A small network was shown many inputs. Here are its activations along a few directions, one row for each input.
In each table, some parts of the input vary, and every possible input appears once, in random order.
Descriptions start from the smaller parts, as in this example, which fits no table here: one of 2 separate values, together with either a single point or one of 11 places along a line or (one of 4 places along a line, together with one of 5 places around a ring).
Shared parts are said once, and a part with two or three values counts as separate values.
In the rows, 128 means zero.

Other details of the inputs vary at random and push rows far along two fixed directions, the same in every table; ignore that.

A family of inputs:
r1: [186 136  39 113 124 142 140  63 196  80 157 162  95]
r2: [119  86 199 153 152  85 139 191  85 132  80  98 124]
r3: [149 171  96 162  51 114  85 192 140 124 124  86 107]
r4: [155 179  79  99  97 155 112  79 174 124 179 171 139]
r5: [122  86 200 177 130  98 140 177  69 138  86 106 123]
r6: [ 75  95 148  87 198 172 153  71 108 135 136 158 156]
r7: [ 69  89 175 148 147 104 132 188  92 128  73  86 124]
r8: [140 174  83 165  52 125  91 198 143 129 116  89 117]
r9: [ 70  89 162 150 150 130 124 185  75 135  82  73 123]
r10: [ 75  99 147  94 203 173 158  70 110 141 144 150 158]
r11: [165 167  77  75 114 132 112  87 178 133 182 160 128]
r12: [ 81  92 164 160 158 133 126 193  80 146  79  87 125]
r13: [108 105 186 103 175 122 170  53 106 123 128 181 150]
r14: [133 174  81 158  47 135  92 196 142 123 114  79 119]
r15: [112  93 196 175 130 103 138 169  72 141  76  99 120]
r16: [126  81 179  92 195 124 157  69 109 141 146 176 149]
r17: [109  93 195 151 152  90 137 184  88 134  70  91 120]
r18: [153 166  74  77 115 138 101  85 180 126 183 154 133]
r19: [108  96 163  92 204 156 159  74 107 147 140 175 143]
r20: [130  98 194 184 142 117 141 185  62 143  87 110 127]
r21: [189 172  92  99  97 122 119  76 162 125 189 176 140]
r22: [130 174  79  86  84 124 121  75 184 106 168 167 143]
r23: [192 162 102 150  78 103  90 213 148 140 125  90 115]
r24: [138 175  68  95  92 141 113  74 168 120 180 163 141]
r25: [176 174 104 164  54  99  93 188 135 131 119  88 109]
r26: [115  87 175  90 196 128 155  61 112 143 135 168 146]
r27: [ 81  96 163 167 163 134 132 193  82 151  87  79 128]
r28: [123 161  88 127  58 103  89 202 165 112 108  68 115]
r29: [208 128  65 185  85 100 116 185 160  82 103  86  77]
r30: [102 102 169 108 179 147 164  57  91 136 144 180 141]
r31: [ 80  98 193 168 128 108 136 176  81 119  74  99 120]
r32: [106 105 169 111 183 159 167  62  96 140 140 185 145]
r33: [128  86 188 161 159 101 131 191  69 146  92  94 121]
r34: [ 94 102 181  99 171 130 172  58 108 122 132 184 143]
r35: [155 162 104 132  64  87  95 206 164 124 111  85 103]
r36: [119 109 189 188 147 124 144 177  67 151  84  94 126]
r37: [174 136  37 115 125 149 129  61 198  73 158 157 100]
r38: [178 168 119 156  46  77 104 196 149 115 118 101 115]
r39: [165 179  97 170  58 120 103 199 143 141 126  88 109]
r40: [ 68  83 154  81 186 152 151  63 114 130 135 155 152]
r41: [ 83  92 172  83 193 133 153  68 121 122 134 168 146]
r42: [ 92  61 111 123 204 170 178  42 121  78 115 154 119]
r43: [128 166  72  85  78 145 115  69 178 114 172 155 143]
r44: [142 182  66 104 100 155 121  78 175 130 184 161 147]
r45: [194 170  85  90 126 132 120  93 179 141 192 162 145]
r46: [ 72 105 167 179 137 148 141 179  69 138  84  80 132]
r47: [ 72  89 176 173 125 117 134 173  75 134  78  94 124]
r48: [158 130  42 182  80 120 108 182 166  79  95  74  78]
r49: [ 88  84 167  89 193 143 147  65 116 135 140 166 144]
r50: [ 69 101 153 103 173 163 158  53  92 124 140 163 154]
r51: [197 134  61 184  86 105 113 178 163  85  93  79  74]
r52: [121  96 184 163 163 119 131 189  77 152  77  91 122]
r53: [179 169  82  79 119 124 110  81 176 134 178 157 135]
r54: [160 153  99 138  63  97  89 203 159 137 118  82 101]
r55: [156 173  73  87 123 152 109  90 187 136 187 152 139]
r56: [ 94  93 175 161 160 133 123 193  81 145  82  89 120]
r57: [191 175 107 175  62 107 103 200 138 139 133  93 119]
r58: [ 78  92 149  91 199 149 149  68 104 137 143 162 149]
r59: [137 157  69  74 105 131 106  84 190 127 175 154 139]
r60: [148 167  85  93  85 135 111  71 180 119 178 167 135]
r61: [ 99  93 175 105 171 140 165  55 103 136 139 182 141]
r62: [ 93 109 166 120 189 167 162  59 100 139 149 173 152]
r63: [119 105 190 182 142 122 139 178  65 145  77 102 124]
r64: [167 170  92 151  79 117  95 211 155 148 126  77 107]
r65: [183 177  81  88 127 137 118  86 182 143 182 154 142]
r66: [123 174  77  79  78 135 122  73 184 100 166 158 145]
Description of these inputs: one of 6 places along a line, together with either a single point or (one of 2 separate values, together with one of 5 places along a line).
The inputs of r29 and r48 match in every part but the place on the line of 6. If r23 is changed in the same way as r29 into r48, which row does it become? -> r12
Which other rows does r23 become when the place on the line of 5 takes its other values? List them by row number. -> r2, r16, r33, r45
List by row number the other rows that have the place on the line of 6 in common with r35. -> r1, r11, r19, r30, r32, r34, r39, r54, r61, r64
Which other rows does r33 become when the choice among 2 separate values takes its other values? List them by row number. -> r21
Which other rows does r56 become when the place on the line of 5 takes its other values? List them by row number. -> r18, r41, r49, r55
Start at r38 and move only the place on the line of 6, one step at a time. The first step leads to r13. Which rows follow, in order? -> r34, r31, r22, r66

A family of inputs:
r67: [151 150  94 114 117 143 110 111 137 147 161 136 134]
r68: [176 156 122 183  76 106 100 226 120 139 108  78 110]
r69: [115 150  96  70 107 134 115  71 170 117 169 167 143]
r70: [129 168 109 180  65 115  97 237 126 135  98  51 121]
r71: [ 27  52 213  97 229 175 191  20  57 135 133 199 168]
r72: [ 68  45 249 159 196 100 177 129  40 131  68 132 133]
r73: [153 132  53 115 144 159 143  44 178  86 164 170 117]
r74: [160 157 120 115  93 126 134  74 147 116 155 165 137]
r75: [145 156 102  76 133 136 125  81 180 138 171 170 135]
r76: [145 165 116 177  73 119  97 223 128 146  97  73 101]
r77: [178 149 108  80 137 126 126  82 168 129 174 173 143]
r78: [ 63  36 233 171 207 116 146 191  24 159  61  77 122]
r79: [154 118  63 104 139 138 138  76 177  84 139 146 107]
r80: [129 159 113 152  77 101  94 227 138 131  95  55 121]
What is each input in this table made of? -> one of 2 separate values, together with either a single point or one of 6 places along a line
The inputs of r67 and r78 match in every part but the choice among 2 separate values. If r68 is changed in the same way as r67 into r78, which row does it become? -> r77

A family of inputs:
r81: [135 125 120 124 145 136 132 115 130 129 135 135 129]
r82: [143 131 125 123 129 121 138 111 142 117 131 143 126]
r83: [143 126 120 122 131 127 128 110 135 123 138 139 124]
r84: [133 130 112 118 139 139 126 118 138 130 140 134 130]
r85: [127 141 119 129 124 140 137 110 135 120 135 140 134]
r86: [126 132 112 116 135 140 126 117 137 129 139 134 131]
r87: [119 125 126 121 125 131 128 109 128 123 133 138 130]
r88: [135 129 122 125 147 138 135 118 134 128 132 134 131]
r89: [127 132 124 122 116 126 132 107 135 116 134 143 131]
r90: [131 148 148 152  98 115 107 194 108 156 115  94 130]
r91: [140 132 114 152  97 112 102 189 131 129 109  86 108]
r92: [133 151 106 154  89 123 107 188 137 128 109  85 116]
r93: [138 145 110 164  74 115 106 179 128 122 113  93 111]
r94: [145 127 124 124 127 123 134 109 137 119 134 144 125]
r95: [139 125 115 121 135 132 126 112 135 128 140 136 126]
r96: [137 141 109 146  86 109 101 189 139 125 109  86 111]
r97: [129 143 122 154  84 107 112 186 134 120 101  88 115]
r98: [145 126 122 126 127 126 131 108 134 122 137 144 122]
r99: [129 141 112 156  92 122 107 187 128 130 108  85 114]
r100: [127 137 118 128 121 138 133 109 131 121 137 141 132]
r101: [144 131 116 126 136 135 132 113 134 126 138 138 127]
r102: [ 74  75 193 170 170 133 151 160  58 135  75 102 126]
r103: [143 135 117 126 138 137 136 114 138 124 136 137 129]
r104: [ 62  59 205 120 220 140 175  93  72 132  99 148 143]
r105: [138 130 121 114 137 122 132 115 144 121 133 137 129]
r106: [ 80  92 221 161 174 127 149 175  51 163  84 105 143]
r107: [143 126 122 119 131 123 132 111 138 120 135 139 126]
r108: [128 129 120 121 147 141 133 120 136 130 134 131 132]
r109: [122 129 118 114 124 132 123 111 136 126 138 136 129]
r110: [128 139 150 109 125 124 120 119 120 151 147 144 144]
r111: [132 125 118 111 134 127 126 116 142 125 137 135 129]
r112: [122 126 128 127 122 130 132 107 125 119 133 142 129]
r113: [132 146 145 104 118 119 121 120 130 147 148 144 146]
r114: [113 123 167 117 145 130 131 118 100 156 139 143 147]
r115: [145 136 119 131 134 137 138 112 137 123 135 141 128]
r116: [121 130 120 111 124 128 127 112 139 123 135 135 131]
r117: [143 126 117 125 132 131 129 110 133 125 140 138 125]
r118: [123 131 122 116 119 127 129 109 138 120 134 138 132]
r119: [145 127 119 130 128 131 131 108 132 124 139 142 123]
r120: [125 137 125 121 119 124 136 109 139 114 132 142 132]
r121: [120 134 121 110 126 127 131 114 143 121 132 135 132]
r122: [125 127 113 116 131 136 123 114 135 129 141 134 129]
r123: [125 137 114 117 137 142 129 118 141 128 137 132 133]
r124: [123 140 117 124 127 141 133 112 137 124 135 136 135]
r125: [119 125 124 125 126 136 129 109 126 126 135 136 131]
r126: [142 131 123 118 133 122 136 113 142 119 132 139 127]
r127: [117 124 121 119 130 137 127 112 128 129 136 133 130]
r128: [140 125 117 118 134 128 125 112 136 126 138 137 125]
r129: [133 134 114 151  92 113 101 189 130 128 108  85 109]
r130: [140 125 125 132 138 135 138 111 127 125 133 142 126]
r131: [134 120 126 117 140 125 131 113 134 124 132 137 128]
r132: [ 80  90 225 151 167 111 147 172  59 156  83 109 141]
r133: [138 137 118 149  99 106 109 193 138 125 103  85 112]
r134: [132 125 113 117 136 135 123 115 137 130 142 134 128]
The inputs of r123 and r104 match in every part but one. If r103 is changed in the same way as r123 into r104, which row does it become? -> r126
What is each input in this table made of? -> one of 6 places along a line, together with either a single point or one of 8 places along a line
List by row number the other rows that have the place on the line of 6 in common with r81. -> r84, r86, r90, r99, r100, r101, r102, r130
Which other rows does r111 become when the place on the line of 8 takes its other values? List them by row number. -> r89, r94, r96, r107, r116, r118, r131

A family of inputs:
r135: [ 77 111 191 148 149 129 140 155  80 143  88 105 144]
r136: [173 153  71 126 102 127 123  85 174  94 156 152 120]
r137: [127 126 171 150 116 109 124 167  89 147 101 107 121]
r138: [167 165  97 106 133 137 124  85 181 132 173 166 142]
r139: [100 116 155 158 118 137 123 179  97 146 103  95 127]
r140: [137 147  73 118 106 144 127  86 168  93 150 143 123]
r141: [163 143 102 156  91 104 123 179 150 107 106  90 101]
r142: [147 136 135 166  98 114 117 195 106 145 108  96 123]
r143: [ 75  89 173  90 221 168 167  42 100 140 149 183 148]
r144: [ 77 108 187 130 143 119 129 146  94 148 111 120 149]
r145: [179 154  68  96 105 124 116  98 174 112 161 159 122]
r146: [108  68 183 160 189 122 148 145  72 141  91 111 131]
r147: [143 151  79 138  75 118  94 186 150 113 114  89 103]
r148: [130 132 111 138 109 130 107 171 135 130 117  85 113]
r149: [157 164 122  87  97 112 113 105 155 140 172 160 139]
r150: [ 88  85 132  82 196 155 174  23 123 116 147 186 141]
The inputs of r136 and r140 match in every part but one. If r138 is changed in the same way as r136 into r140, which row does it become? -> r143
What is each input in this table made of? -> one of 2 separate values, together with one of 8 places along a line
Which other rows does r148 become when the choice among 2 separate values takes its other values? List them by row number. -> r146
